A small network was shown many inputs. Here are its activations along a few directions, one row for each input.
Each table varies a few parts of the input and shows all the possible inputs, shuffled.
Descriptions start from the smaller parts, as in this example, which fits no table here: ring(8) and (point or ring(9) or (values(3) and line(4))).
Shared parts are said once, and a part with two or three values counts as separate values.

Other details of the inputs shift rows strongly along three fixed directions, in all tables alike. That doesn't count.

Rows:
R1: [ -6  32  16 -22  10 -14  37  12 -32   0 -13]
R2: [  8  16 -43  -6  26  19  -7  39  -7 -44 -23]
R3: [  1 -46  28 -26   5  -1 -27  -1  15  10  44]
R4: [ -3  20 -15 -24  33 -13  39  17 -10 -24  -4]
R5: [-38   4 -84  61 -32   2 -28 -65  29 -40 -20]
R6: [-33   2 -71  74 -29  10 -11 -63  38 -26 -10]
R7: [-28  12 110  52 -79 -46  33 -78  -1  75 -12]
R8: [  9 -45  46 -18   8   6 -34   8   6  39  38]
R9: [  8  32  36  -2 -13  -3  16  27 -32  28 -41]
R10: [ 16  20 -40  -2  29  11  20  15  10 -29 -24]
R11: [ 10  31   9  -2  -2   3  14  27 -21  -7 -30]
R12: [ 15  21  17 -11   4   3   7  42 -28  10 -30]
R13: [-35  -6 -93  73 -12  19 -24 -52  46 -47  -5]
R14: [ -6  42   0 -12   5 -10  24  15 -35  -7 -17]
R15: [ 28  22  11  -3   9  -2  40   9 -11   6 -20]
R16: [ 22  25 -14 -12   3   0  11  25 -22 -17 -21]
R17: [ -8 -12  82 -10 -51 -24  -8 -29 -11  62  15]
R18: [  7  11 -16 -13  24  11  12  34  -7 -30 -22]
R19: [ -7 -39  24 -16  -3   2 -35   2   4  10  31]
R20: [ -2 -41  42 -27  -4  -1 -38  10  -4  28  33]
R21: [  5  21  29   7   3 -11  44  13  -7  11 -36]
R22: [ 23  24   0  -2   4   9  21  31 -12  10 -23]
R23: [-38  11 -53  65 -42  -4 -18 -67  23 -24 -21]
R24: [-37   9 -83  61 -34  -2 -28 -68  29 -39 -22]
R25: [-17 -24  -8 -29   3  -4 -47  -1  -8  -7  55]
R26: [ 16  22  30 -15   3 -14  39  15 -10  14 -30]
R27: [  1 -46  -2 -35  15   0 -39   1  24  -8  48]
R28: [  2 -55  30 -32  15   1 -37  15  11  18  44]
R29: [ 28  29   9  -5  -1   4  27  28 -15   7 -16]
R30: [-18  16  99  60 -84 -27  19 -59  -8  84  -4]
R31: [-17 -12   8  22 -42 -19  -8 -55   8  11  11]
R32: [  5  22  -1  -7  10   5  25  20 -11 -19 -29]
R33: [ -7 -36  -8 -27  17   8 -40  11   0   2  72]
R34: [ 12 -46  32 -35   1 -11 -23  -4   8  15  53]
R35: [ -1  20  -7  -4  11   6  20  20 -13  -7 -40]
R36: [ -8  22 -38 -26  33  -2  22  19 -16 -39  -7]
R37: [-39 -15  -2  14 -13 -26  -3 -57  14   0  32]
R38: [ 11  15  -6 -18  12   4  20  24 -14 -11 -27]
R39: [  5  19 -20  -8  14   8  23  19  -8 -26 -30]
R40: [  9  22 -71  -9  23  15  -7  28   0 -55 -25]
R41: [ 20  12 -25  -7  30  15  22  20   1 -15 -24]
R42: [ 17  21 -53   2  21  18  11  31   5 -31 -18]
R43: [-18  -1  40  19 -54 -26  -4 -57   2  29   7]
R44: [  8  29   0 -12   1  -5  25  13 -12  -9 -31]
R45: [  2 -49  12 -31  10   1 -34   0  16   6  43]
R46: [ 11 -47  -7 -26  22  14 -45   3  21   1  45]
R47: [  2 -35  21   1  -7  12 -36  11   8  26  38]
R48: [ 10 -48   7 -22  21  17 -39   6  18   3  48]
R49: [ 21  24  30 -20   4 -16  41  17 -11   6 -20]
R50: [  4 -40  23 -12  -1  15 -44  19   4  34  38]
R51: [ -3 -37   6 -31  13   5 -40  13  -3  11  75]
R52: [-37  -4 -59  79 -18   3  -4 -74  43 -22 -19]
R53: [ 18  20 -17   3   8  15  21  28  -9   0 -23]
R54: [ 28  26  14 -10  11  -1  35  15  -9   4 -20]
R55: [  3  33  15  -8  20 -11  46   7 -20   6 -10]
R56: [ 26  18 -42   0  17  15  20  28  -6 -24 -13]
R57: [ 17  17  -4   4  14  15  17  41 -13   8 -25]
R58: [-42   8 -55  72 -38  -3 -20 -62  23 -24 -25]
R59: [ 10 -20  45 -28 -26 -10 -42   3 -11  26  39]
R60: [  4  25 -15 -12  38  -2  36  15 -14 -14  -4]
R61: [ 10 -55   1 -23  32  22 -51  17  23  -7  55]
R62: [  9 -52  -6 -23  31  22 -47  12  24 -13  55]
R63: [ 10  13 -24   5  30  18  20  21   3 -10 -34]
R64: [  9  11  -1  -7  25   3  28  26   1 -19 -23]
R65: [-33  13 112  58 -83 -47  32 -81  -7  94 -28]
Each input here is: ring(5) and (values(2) or line(11)).
- Changing only the ring(5) part turns R16 into R34. The same change can be made to R40. Which row results? => R27
- Change only the values(2) part in R60. List by row number the other rows that result. => R55
- Change only the values(2) part in R37. List by row number the other rows that result. => R4
- Change only the line(11) part in R10. List by row number the other rows that result. => R8, R15, R41, R46, R48, R52, R54, R61, R62, R63
- Which other rows agree with R39 in the ring(5) part? List them by row number. => R1, R17, R18, R19, R20, R31, R32, R35, R36, R38, R43, R44
- Change only the line(11) part in R50. List by row number the other rows that result. => R6, R13, R22, R29, R30, R42, R47, R53, R56, R57

Rows:
R66: [-21 -19 -49  18 -23  -9 -32 -55  28 -20  38]
R67: [  1   3 -21   1   6  15 -24  24  -3 -23  -2]
R68: [-18   6  11  34 -38  -3 -23 -30  -1  10  -3]
R69: [  2   1  23  -8   5   6  -3  18 -18  29  -3]
R70: [ 17  54 -46  13  50  23  72  59 -13 -37 -78]
R71: [-15  -4   6  16  -6   6 -10   2  -3   8  -5]
R72: [-11   6 -51  19   0  14 -23  -1   3 -23  -8]
R73: [-13  25 -12  29 -33 -16  21 -45   0   0  -5]
R74: [ 16  76 -29  29  30   9  92  34 -20 -11 -99]
R75: [-17  -1 -22  -2  -3  -4 -21 -20   1 -27  21]
R76: [ 26 -27  30 -46  39  17 -10  59  -7  25  22]
R77: [ -9   0  -4  14 -15   6 -22   5  -8   2   0]
R78: [ 13  10  32  31 -29  -5  17 -27   1  47 -18]
R79: [-14   8  48  11  -9 -20  38 -21  -8  33  -4]
R80: [ 20   9  34  21 -17   3  14   0   6  20 -17]
R81: [ -5 -14  26  15  -5   6  -5  -6  13  14   3]
R82: [-15   4   5  -5  -9 -12  -5 -12 -16   3  20]
R83: [-17 -19  -8 -12  -4  -8 -34 -24  -5   5  43]
R84: [ 12  -7 -11   5 -12  14 -26   8   6  -9  10]
R85: [-13  -2 -38  18  -2  13 -29   6   6 -27  -1]
R86: [-23  -5 -40  27   1  12 -19 -16  14 -14  -5]
R87: [ 10 -11 -59  -4  29   9  -2 -15  24 -30  15]
R88: [  7 -19 -36  -1  15   7 -13 -21  31 -35  24]
R89: [  7  78 -21   0  34  -6  85  29 -37 -16 -74]
R90: [  6   0  35 -39   1 -13  -9  15 -28  27  28]
R91: [  0 -18 -24   1  31  21  -5  28  14 -19   0]
R92: [-27 -27 -40  -1   0   0 -50 -27  18 -39  47]
R93: [ 16  -9 -15  12   2  14  -7  -1  18   3  -1]
R94: [ 36 -28  -8 -56  44  11 -12  35   7  -6  41]
R95: [-18 -15  24  10  -5 -12   6 -30  14   6  16]
R96: [ 26  36 -27 -53  51   9  27  68 -35 -33 -15]
R97: [  1  -2  20  -4  -9   6 -19  21 -21  18   9]
R98: [ 32 -14 -17 -32  23  26 -29  59  -1 -25  19]
R99: [-31   5 -27  18   4  -7   8 -26   2 -18   1]
R100: [  8 -13   3   5 -19   9 -23   7  -3  12  19]
R101: [ -4   8  34  -7 -32 -13 -10  -2 -17  13 -41]
R102: [-39 -15 -32  22 -26 -16 -38 -62  16  -9  33]
R103: [ 16   1  34  21 -20   2  12  -7   0  34  -8]
R104: [ 12 -10 -20  -3  -2  18 -24  17   1  -4  15]
R105: [ 11   4  20  29 -27  -4   8 -24  11  34 -15]
R106: [-20  -9  21  -6  -1 -12  -2 -10  -7   9  19]
R107: [ -1   3   6  20 -15 -11  18 -43  13  10   6]
R108: [-6 -7 24 20 -3  5  2 -2 12 11 -5]
R109: [ -7  -4  29  -5  12 -12  24   5   1   6   6]
R110: [ -6  15 -38  42 -30   5  -4 -27  11  -6 -18]
R111: [ -8   6 -24  16 -10   7 -19  -7  -7   5  -6]
R112: [ 20 -14 -42 -21  38  14  -4  15  24 -47  20]
R113: [-13  34  60  38 -69 -39  35 -54 -12  40 -10]
R114: [  2  13 -21   0 -10  -8   7 -16   0 -11   8]
R115: [  7  -4 -16  16 -15   1   0 -23  24 -17 -50]
R116: [  1   9  -3  28 -37  -3  -6 -22   0  23  -8]
R117: [-17  -3 -27 -10  21   1  -4  -4   1 -20  12]
R118: [ 10 -20 -26 -18  43  26 -11  40  12 -16   8]
R119: [  1  -6 -10  -9  -9  -7  -7  -8   2 -10  27]
R120: [-20  19 -19  40 -25   3  -5 -23  -5   1 -19]
R121: [ -6   8  25  14 -30  -6 -14  -7 -15  31  -5]
R122: [ -6  17  16  14 -34 -20  19 -29  -9  15   7]
R123: [  6  13   8  41 -23   3  18 -27  10  22 -23]
R124: [ -7 -18 -13 -12  31   3   2   7  17 -28  19]
R125: [  6 -17  13 -54  37   1 -11  35 -16   6  33]
R126: [ 1 -8 39  4  2  6  7 10 -3 32  1]
R127: [  0 -12  14 -22  26  -4  14  12   1   5  16]
R128: [ -9 -24  42  -3 -18  -7  -9 -14  13  21 -25]
R129: [-12  36 -45  22  24  -6  57  -8   8 -29 -46]
R130: [  0 -10  -2 -14  21  18 -16  30  -8   1   9]
R131: [ 14 -16  -2  -5  -7  13 -29  25   3  -4  19]
R132: [-27  16  30  19 -20 -21  22 -35 -13  24  -4]
R133: [ 20   1  28 -36  -6 -12   1  12 -17  24  29]
R134: [ 14 -25 -35 -19  30  11 -11   7  22 -31  30]
R135: [-15 -28   9 -19   3 -14  -5 -18  17 -15 -15]
R136: [ 26 -22  28 -49   8 -10  -1  10   4  -8 -11]
R137: [  4  11 -24  25 -22   5  -6 -14   0   9 -10]
R138: [  1  -1 -10 -46  11 -10 -12  18 -12 -35 -21]
R139: [ 12  28 -33 -35  40   7  17  52 -22 -46 -11]
R140: [ -2   0   0  21 -13 -11  18 -39  13   5   7]
R141: [  3   5  16  -3 -25 -13  -1 -21  -1   1  21]
R142: [-10  -9  90  -8 -44 -22  -8 -14 -16  53 -26]
R143: [ 11   8  36  12 -40  -8  -3  -6 -11  42  -3]
R144: [ 21 -13  22   6  -4   9  -6  12  12  13   4]
R145: [ 13  -4  -4 -42  -3 -12  -4   9  -3 -28 -20]
R146: [ 10   3 -23 -17   6   1  -4   9   4 -32  20]
R147: [ 17 -10  12 -25 -17   1 -20  16  -3  -3 -25]
R148: [  2 -10  11 -17  20  16 -12  39 -15   7   8]
R149: [-30   3  -2  34  -7 -16  29 -39  11   2  -6]
R150: [ -5 -19 -24 -18  42   6   7  22  11 -28  15]
R151: [ 15  -7   4  -2 -12  10 -16  22  -6   7   9]
R152: [ 30  81  -3  17  14 -10 104  22 -17 -20 -83]
R153: [ -3   2  30 -26  15  -7   8  18 -14  -1  12]
R154: [ -8  -1 -11 -19   9  -3 -11   9 -12 -15  21]
R155: [ -3 -15  -4  -9  13  11 -24  16  -2  10  11]
R156: [  5  13  21  -1 -27 -20  12 -25 -14  28  12]
R157: [-25  17 -24  44 -17   0   4 -28   7   1 -30]
R158: [-23  12   7  11  -2 -14  17 -14  -4  -6  -5]
R159: [-11  21   8  -2  -8 -12  11 -10 -21   4   2]
R160: [ 12 -12   8  22 -14  10 -12 -15  20   6   2]
R161: [-7 -8  7 18 -1  3  1 -7 13 18 -7]
R162: [  8  -4 -36   3  12  -1   6 -20  23 -19   7]
R163: [  1 -20  47 -27  12 -13   8   6  -5  35  28]
R164: [-18 -20 -21   3  19  -4  -1 -24  17  -4  20]
R165: [ -5  -4 -14   1  16  17 -16  22   4 -19  -2]
R166: [ 38  20  -9 -50  43  21   3  89 -37  -6 -16]
R167: [-25   6  -9   8  -2 -13   6 -26   0  -1   0]
R168: [  7 -12  20  -5  20  12   2  35   4   4   0]
R169: [-19  -4 -32  21   8  14 -17   4  11 -24  -7]
R170: [ 31 -12  -9 -39  36   9   4  26   6 -12  23]
R171: [-23   3   4   9  -4  -9   2 -26   1  -9   5]
R172: [ -6 -20  32 -44   4 -16 -12   5  -8  -4  -8]
R173: [ 45 -11  64 -32   4   5   2  39 -14  55  11]
R174: [ 22  -8  62   7 -23  -2   5   4  -4  49   2]
R175: [-20  -7  -1  25 -13   7 -21 -18  10  -2   0]
- What do these inputs look like to the network? => values(2) and ring(5) and (point or line(10))
- Changing only the ring(5) part turns R117 into R127. The same change can be made to R132. Which row results? => R79
- Changing only the ring(5) part turns R158 into R139. The same change can be made to R89. Which row results? => R83
- Changing only the ring(5) part turns R146 into R92. The same change can be made to R147. Which row results? => R101
- Which other rows agree with R121 in the ring(5) part and the values(2) part? List them by row number. => R67, R68, R72, R77, R85, R97, R101, R111, R120, R166
- Change only the line(10) part in R87. List by row number the other rows that result. => R88, R94, R107, R112, R134, R140, R152, R162, R170
- Change only the values(2) part in R140. List by row number the other rows that result. => R103
- Which other rows agree with R147 in the ring(5) part and the values(2) part? List them by row number. => R84, R98, R100, R104, R110, R116, R131, R137, R143, R151
- Change only the ring(5) part in R172. List by row number the other rows that result. => R135, R136, R138, R145

Rows:
R176: [  8  26 -14   8   4   4  18  12  -9  -9 -28]
R177: [-32 -21 113  28 -98 -45 -29 -83 -11  92  39]
R178: [ 35 -31  71 -55  18   6 -13  55 -16  42  33]
R179: [-29 -49 -69   4  -5  10 -75 -35  34 -44  51]
R180: [-29 -46 -35 -28  29 -15 -25 -40  28 -36  71]
R181: [ 15  19  -8  17  10  12  27  16   2  -3 -30]
R182: [-25 -61 -65  13   8  18 -66 -35  49 -35  46]
R183: [  4  20 -14   4   9   2  23   9  -1 -14 -31]
R184: [  6  17 -11   9   9   6  24  11   1 -11 -33]
R185: [ -1  28 -16   1   1  -1  15  12 -16 -17 -27]
R186: [  0  27 -18   4   4   1  18  12 -15 -11 -24]
R187: [  2 -38  57 -73  29 -25  -2   7 -10  18  75]
R188: [  5  29 -13   8   2   4  17  15 -12  -7 -27]
R189: [ 31 -26  70 -61  15   4 -19  52 -23  36  34]
R190: [  8  25 -17   7   4   5  19  12  -9  -8 -27]
R191: [ 38 -29  74 -52  18   9 -14  58 -16  44  34]
R192: [ -47   23   47  107  -98  -40   27 -119   19   59  -39]
R193: [  0  28 -16   5   3   1  17  13 -15 -12 -25]
R194: [  5  29 -16   7   3   5  18  14 -12  -6 -25]
R195: [  3  20 -11   4   8   1  22   9  -1 -14 -33]
R196: [-17 -60 -66  23   8  25 -64 -32  53 -30  51]
R197: [ 13  19 -12  14  10   9  27  15   2  -3 -29]
R198: [  0  28 -18   0   2  -1  15  12 -16 -16 -25]
R199: [  6  22 -13   5   8   4  20  11  -5 -14 -31]
- Changing only one part turns R196 into R181. The same change can be made to R198. Which row results? => R185
- What do these inputs look like to the network? => values(2) and (point or line(11))
- Change only the values(2) part in R176. List by row number the other rows that result. => R190
